A small network was shown many inputs. Here are its activations along a few directions, one row for each input.
In each table, some parts of the input vary, and every possible input appears once, in random order.
A made-up example of a description, with smaller parts first: line(4) and (point or ring(11) or (values(3) and ring(5))).
Shared parts are said once, and a part with two or three values counts as separate values.

Other details of the inputs shift rows strongly along two fixed directions, in all tables alike. That doesn't count.

Rows:
r1: [ 273, -116, -221, -117,  140,  203, -114,  472,   69,  -70,  -20, -310,
 -121]
r2: [  25,  -54, -193, -160,  299,   -5,  145,  206,  141,   96,  -34,  -90,
  -26]
r3: [-183,  -67,  134,  -41,  200,  -72,   70, -576,  119,   57,  -58,  468,
 -122]
r4: [ 112,  -61,   57,  303,   37,  385,  109, -543,  372, -225, -542, -524,
  100]
r5: [  78, -127, -143,  -63,  124,  178, -147,  -78,  167,  127, -685, -379,
  -77]
r6: [ -40, -115,  -13,  -11, -230,   74, -149,  596, -237,  270,  166,  -28,
  -88]
r7: [  31,  -68, -259,   42, -304,   32, -227,  557,   82,   10,   32,  226,
 -127]
r8: [  43,  -85,    3,  179,  -50,  110,   33,  147,  -58, -117,   93, -288,
  169]
r9: [ 100,  -60, -103, -160,  331,   65,   63,  220,   -4,   85,   30,  -74,
  -12]
r10: [-213, -258,  156,  266, -212,  -12,  -46,  345, -320,  -20,  366,   17,
   36]
r11: [-258,  -27, -144,  -63, -149, -362,  -60,  248, -239,  234,   64,  472,
  -23]
r12: [  14,    2,  139, -101,  -45,  322, -162,  222,  -45,  -98,   48, -153,
  -95]
r13: [-143, -109,  -97,  -99, -135, -236,   -3,  317,  -40,   17,  440,  425,
 -139]
r14: [  56,  229,  142,  242,    0, -459,  121, -517,  -96, -172,  101,  211,
  190]
r15: [ 291,   11,    9,  162,   56, -267,  -28,  130, -151, -122,   43, -298,
  187]
r16: [   6,  -64,   10,  205, -214, -627,   29,  261, -218,  -17,  379,  218,
  149]
r17: [-293,  111,  161,  279, -217, -191,  174, -482,  -75, -125,  315,  451,
  160]
r18: [-318,  331,  387, -317,  153, -174,  213, -785, -295,   14,  250,  425,
  165]
r19: [-166, -109, -198,   -4,   64, -306,   24,  275,  -77,  182,  209,  586,
 -111]
r20: [ -93,  -20,   64, -112, -289,  -58, -157,  345, -160,  -13,  445,  422,
  -35]
r21: [ 148,   41, -271,  -88, -126,  144,   11,  458,  175,  207, -187, -372,
   36]
r22: [  78,  321,  125, -180,   48,  212,  147, -365,   50,   52,  -29, -158,
  136]
r23: [ 197, -329, -265,   68,  -11,  185, -255,  285,  302,  -36, -327, -155,
 -292]
r24: [ -16,  138,  411,  167,   44, -328,   84, -446, -340, -155,  303,   46,
  138]
r25: [  29,   -9, -310,   73, -329,  -75, -108,  531,   19,  295,  -26,  156,
  -49]
r26: [ 109,  110,  284,  273,   10, -291,  113, -817,   66, -204, -195,   45,
  130]
r27: [-135,   12,  109,   57, -316,  -21,  -47, -321,   94,  227,  -69,  402,
  -52]
r28: [  25,  354,  164, -242,  100,  306,  152, -589,  278, -237,  -70, -114,
   72]
r29: [ 203,  -37,    3, -122,  288,  403,  -59,  123,   65, -139, -152, -503,
 -166]
r30: [  72, -214,  -96,  -95,  355,  212,  -45,  488,  -80,  117,  -88, -307,
 -135]
r31: [-167,  247,  337, -278,  336,  192,  125, -623, -200,  -20, -146, -222,
   66]
r32: [ -96,  -82, -181,   26, -145, -230,  -89,  263,  -24,    9,  290,  545,
 -198]
r33: [ 213,  -85,  -88,   26,  -74,  450, -228,  -58,  417, -116, -522, -289,
 -147]
r34: [ -56,  118,   89,  129,   32,  115,  241, -396,  150, -194,   -1, -302,
  219]
r35: [  74,   73, -203, -244,  229,  124,   70,  109,   95,   80, -423, -548,
   62]
Description of these inputs: line(5) and (values(2) or ring(5)).
Question: Changing only the line(5) part turns r30 into r19. The same change can be made to r12. Which row results?
Answer: r7
Question: Which other rows agree with r2 in the line(5) part? List them by row number.
Answer: r13, r16, r21, r28, r34, r35
Question: Change only the values(2) part in r8. List by row number the other rows that result.
Answer: r15

Rows:
r36: [ -41, -147,  -83,  -55,  -40,  117, -112,  380,  -56,  166,  -44,  -61,
  -93]
r37: [ 113,  260,   12, -214,  238,  171,  129, -267,  104,  -65,  -97, -247,
   65]
r38: [ 197,  -76,  -81,   87,   49,  196,  -61,  236,   39,  -64, -299, -598,
   73]
r39: [  89,   99,  -75,  -93,  192,  281,   70, -398,  336,  -86, -391, -175,
  -52]
r40: [  12,  175,  269,  141,   18,  -53,  132, -616,   24, -201,   70,   31,
  114]
r41: [ 338,   -4, -224,  187,   43,   63,  -20,  216,  170,  -51, -369, -558,
   97]
r42: [  46, -112, -247,  -40, -114,  -13, -137,  321,  148,  138, -185,  101,
 -122]
r43: [-126,  -82,   68,  230, -238, -381,   33,   17, -143,   -3,  348,  393,
   69]
r44: [-160,  -60,  149,  218, -355, -260,  -15,   26, -172,    8,  357,  369,
   79]
r45: [  68, -180, -129,  136,  -12, -156,  -48,  384,  -91,    2,  -14, -184,
   32]
r46: [  91, -187,  -55,  140,  -40,  -97, -116,  390, -126,  -27,    5, -188,
   -2]
r47: [-221, -103,  117,  -58,  -63, -165,  -55,   65, -223,  129,  313,  482,
 -101]
r48: [  45,  209,   94, -174,  142,  323,   91, -225,   82,  -95,  -67, -282,
   41]
r49: [-135, -164,  -80,  -41,  -10, -134,  -43,  315, -124,  168,  147,  264,
  -86]
r50: [  51,   81,   15,  -70,  114,  266,  -19, -389,  250,  -87, -269,  -44,
  -84]
r51: [ 77, -85, -87, -80,   4,  83, -91, 431, -53,   9, 121, -91, -75]
r52: [ 103, -108, -151,  104,  -35, -183,  -64,  399, -112,   48,  -62, -188,
   53]
r53: [-253,   25,  110,  -52, -209,   12,  -23, -274,   30,   49,  124,  486,
  -90]
r54: [-114,  377,  273, -220,  277,  105,  278, -801,   54, -176,  138,  102,
  101]
r55: [-181,   84,  104, -146,   40, -175,   71, -210, -137,  137,  172,  388,
  -20]
Question: What is each input in this table made of?
Answer: line(4) and line(5)
Question: Change only the line(5) part in r48. List by row number the other rows that result.
Answer: r36, r38, r44, r53
Question: Start at r39 and move only the line(5) part, one step at a time. The first step leads to r49. Which rows follow, in order?
Answer: r54, r45, r43
